Each row below holds a small network's activations on one input, seen along a few directions.
Each table varies a few parts of the input and shows all the possible inputs, shuffled.
Descriptions start from the smaller parts, as in this example, which fits no table here: values(3) and (point or ring(11) or (ring(5) and line(6))).
Shared parts are said once, and a part with two or three values counts as separate values.
In the rows, 128 means zero.

Other details of the inputs shift rows strongly along two fixed directions, in all tables alike. That doesn't count.

Rows:
r1: [125  85 110 113 109 102 127 124 186 159  89 121 130]
r2: [118 145 140 132 144 103 109 167 121 186 148  99  73]
r3: [126 175 149 136 123 196 129 104   6  67 160 147 114]
r4: [113 102 102 139 130 118 122 133 175 168 127 103 114]
r5: [112 170 139 139 153 131  94 178  71 173 188  98  60]
r6: [137 143 128 116 111 175 148  87  60  71 116 158 154]
r7: [151 141 113 118 118 148 156 106 106  89 101 165 169]
r8: [140 128 140 116  97 156 156  89  85  70  97 167 148]
r9: [136 119 140 100 109 128 140  87 134  69 114 173 204]
r10: [104 175 144 156 155 169  97 141  48 147 189  93  63]
r11: [112 149 137 151 148 145 110 130  81 142 155 105  80]
r12: [145 154 160 103 131 161 149  95  92  57 146 148 159]
r13: [111 186 149 138 168 153  98 173  26 177 219  90  51]
r14: [153 122 102 116 110 134 159 104 151  97  87 171 175]
r15: [123 124 129 139 124 130 131 112 137 138 121 122 112]
r16: [121 100 119 113 138  90 122 140 216 149 127  94 145]
r17: [142 159 130 124 126 169 151 118  50  80 138 162 146]
r18: [157 121 120  96  95 132 161 105 122  86  81 182 170]
r19: [113 154 150 128 162 137 113 149 112 134 200  88 103]
r20: [112  95 108 131 115 109 117 142 172 149 104 114 118]
r21: [133 148 129 132 109 176 139  93  73  69 132 163 133]
r22: [119 158 142 132 161 126 105 161  97 187 158  93  76]
r23: [117 106 123 134 121 109 130 125 159 149  96 113 121]
r24: [146 127 116 113 109 145 157 117 101  83 107 173 165]
r25: [108 120 121 133 133 136 116 141 113 156 147 104 102]
r26: [113 172 160 133 155 171 104 131  34 154 180  98  66]
r27: [151 139 131 114 105 137 148 119  83  73 112 177 137]
r28: [123 109 116 132 131 122 124 117 170 165 110 112 116]
r29: [121 126 113 125 143 104 111 163 149 187 130 100 107]
r30: [123  95 105 133 131  72 120 166 201 174  94 116 116]
r31: [115 177 142 130 162 139  94 170  55 190 197  87  60]
r32: [117 119 110 134 135  99 112 171 164 171 123 110 107]
r33: [135  82 121 106 100 103 149  98 195  80  95 171 218]
r34: [153 119 104 107 103 134 161 104 132  82  76 175 189]
r35: [133  75 119 130 123  91 119 142 225 150 131 102 166]
r36: [118 176 148 142 173 139 104 160  71 185 171  87  69]
r37: [107 141 133 135 130 140 101 149  86 150 166 106  75]
r38: [127 122 115 124 110 159 148 102  92  87 116 150 152]
r39: [114 163 145 143 158 161 109 125  71 160 164  95  79]
r40: [149 156 135 128 119 148 159 107  86  82 107 168 151]
r41: [113 117 119 126 122 133 118 137 111 151 147 114 103]
r42: [122 127 124 139 140  95 125 154 159 172 110 108 110]
r43: [121 102 132 125 139  87 124 144 209 128 128 107 134]
r44: [142 130 137 108 110 144 152 107 138  41 128 160 176]
r45: [134 158 132 124 122 182 140  91  48  84 136 147 139]
r46: [116 136 140 132 129 134 110 137  86 140 154 117  79]
r47: [151 170 139 123 132 170 151 105  60  87 125 162 144]
r48: [111  90 127 128 129  77 105 145 223 149 124 118 157]
r49: [117 133 133 143 133 133 125 121 117 145 127 109 103]
r50: [140 128 157 105 116 134 140  84 122  72 119 172 194]
r51: [152 133 122 122 109 137 159 108  99  60  88 184 167]
r52: [128  80  80 136 128  77 137 153 243 182  92 118 147]
r53: [154 164 167 119 124 180 127  96  49  67 181 142 157]
r54: [123  91 104 112 106 108 125 124 170 149  99 124 134]
r55: [122 144 125 153 157 110 112 160 138 175 150 106  83]
r56: [134 114 157 139 134 105 112 137 172 146 151  98 133]
r57: [112 127 163 133 144  98 105 133 158 152 152 111 130]
r58: [113 109 148 133 141  89 105 139 178 138 139 121 138]
r59: [132 100 103 136 139  84 130 148 226 193  91 110 127]
r60: [116 103 116 138 124 111 122 129 153 138 104 118 118]
r61: [115 104 122 133 124 113 118 135 146 142 112 118 107]
r62: [148 123 105 128 106 131 154 115 150  86  93 174 166]
r63: [122 107 114 141 122 118 125 118 159 135 111 126 115]
r64: [146 123 108 119 100 135 159 116 124  68  83 179 177]
r65: [122 115 123 127 128 130 128 117 138 144 105 116 125]
r66: [152 120 109 127 107 124 162 108 138  74  77 181 173]
r67: [116  82  89 134 118 106 135 126 197 152  92 116 144]
r68: [130 138 166 147 149 125  96 147 121 140 189  92 105]
r69: [152 169 144 131 124 160 155 105  70  82 130 169 136]
r70: [132 124 148 140 133 122 103 144 152 132 172 100 130]
r71: [125  84  80 135 131  78 136 156 228 178  87 114 149]
r72: [123 118 125 132 135  89 121 159 168 179 111 108 106]
r73: [117 141 124 137 142 147 113 123 113 160 150 103  96]
r74: [131 166 181 139 162 150  93 138  79 154 212  81  93]
r75: [124  98  89 140 127  83 128 158 214 164  89 119 140]
r76: [145 127 152 107 111 133 161  95 144  48 113 161 177]
r77: [136 115 117 108 100 151 145  97 107  89  98 158 161]
r78: [121  96 122 121 105 102 130 126 166 145  96 125 120]
Each input here is: ring(6) and (values(3) or (values(2) and line(5))).
Q: The inputs of r46 and r78 match in every part but the ring(6) part. If r66 is changed in the same way as r46 into r78, which row does it become?
A: r40
Q: The inputs of r2 and r31 match in every part but the ring(6) part. If r56 is changed in the same way as r2 into r31, which row does it become?
A: r53
Q: Change only the values(3) part in r70. List by row number the other rows that result.
A: r44, r48
Q: Change only the ring(6) part in r52. List by row number the other rows that result.
A: r14, r55, r59, r62, r69
Q: Change only the values(2) part in r51. List by row number the other rows that result.
A: r60
Q: List by row number the other rows that have the ring(6) part in common with r13.
A: r4, r17, r19, r24, r25, r33, r35, r38, r41, r52, r67, r71

Rows:
r79: [129 156 116 142 154 101 126 170 127 164 122 135 115]
r80: [134 129 117 136 112 145 140 114 108 106 107 150 121]
r81: [135 137 139 125 126 143 127 123 114 105 148 133 148]
r82: [125 128 114 124 115 144 140 122  99 108 121 143 129]
r83: [133 130 119 127 119 146 137 120  99 117 123 136 137]
r84: [113 120 120 125 132 121 115 147 128 155 138 112 106]
r85: [114 125 126 123 134 116 111 146 135 149 147 110 112]
r86: [136 134 134 118 122 140 126 119 107 110 137 137 146]
r87: [135 129 128 120 120 145 130 120 101 116 128 139 140]
r88: [119 132 148 133 141 115 114 137 146 146 143 103 115]
r89: [120 127 142 136 133 113 111 144 144 145 148 112 109]
r90: [133 126 135 122 112 138 133 117  99 108 120 150 127]
r91: [135 138 145 129 139 140 133 111 124 107 150 130 148]
r92: [128 130 105 130 117 149 140 120 108 105 114 144 125]
r93: [133 135 146 117 123 133 130 111 112 105 122 138 136]
r94: [127 134 135 120 122 139 131 126 115  97 145 140 140]
r95: [131  68 110 129 111  71 132 133 246 132  85 130 163]
r96: [121 133 140 132 144 122 116 133 147 155 152 105 123]
r97: [137 135 140 131 134 140 128 124 119 100 154 129 151]
r98: [119 126 130 127 140 125 117 131 133 167 135 109 113]
r99: [120 132 113 141 142 134 122 128 135 165 126 107 103]
r100: [117 126 131 135 145 117 114 148 148 136 161 106 119]
r101: [115 127 129 136 136 121 122 135 129 159 122 105 100]
r102: [161 158 126 115 133 123 154 150 112 118 119 155 137]
r103: [134 137 152 130 134 134 132 115 122  95 140 131 142]
r104: [143  75 104 104  96  95 151  99 218 112  60 158 196]
r105: [117 125 137 128 137 118 116 136 131 158 127 107 105]
r106: [131 133 122 133 121 146 141 109 112 109 102 140 124]
r107: [120 125 137 130 130 111 109 141 135 151 140 114 104]
r108: [131 133 124 125 123 146 142 107 107 122 118 138 134]
r109: [135 132 109 133 120 151 137 118 109 115 116 138 133]
r110: [117 122 123 139 127 118 120 141 126 158 127 113  95]
Q: Describe the family of inputs behind these rows.
A: values(2) or (ring(5) and line(6))
Q: Change only the ring(5) part in r87. List by row number the other rows that result.
A: r84, r90, r98, r105
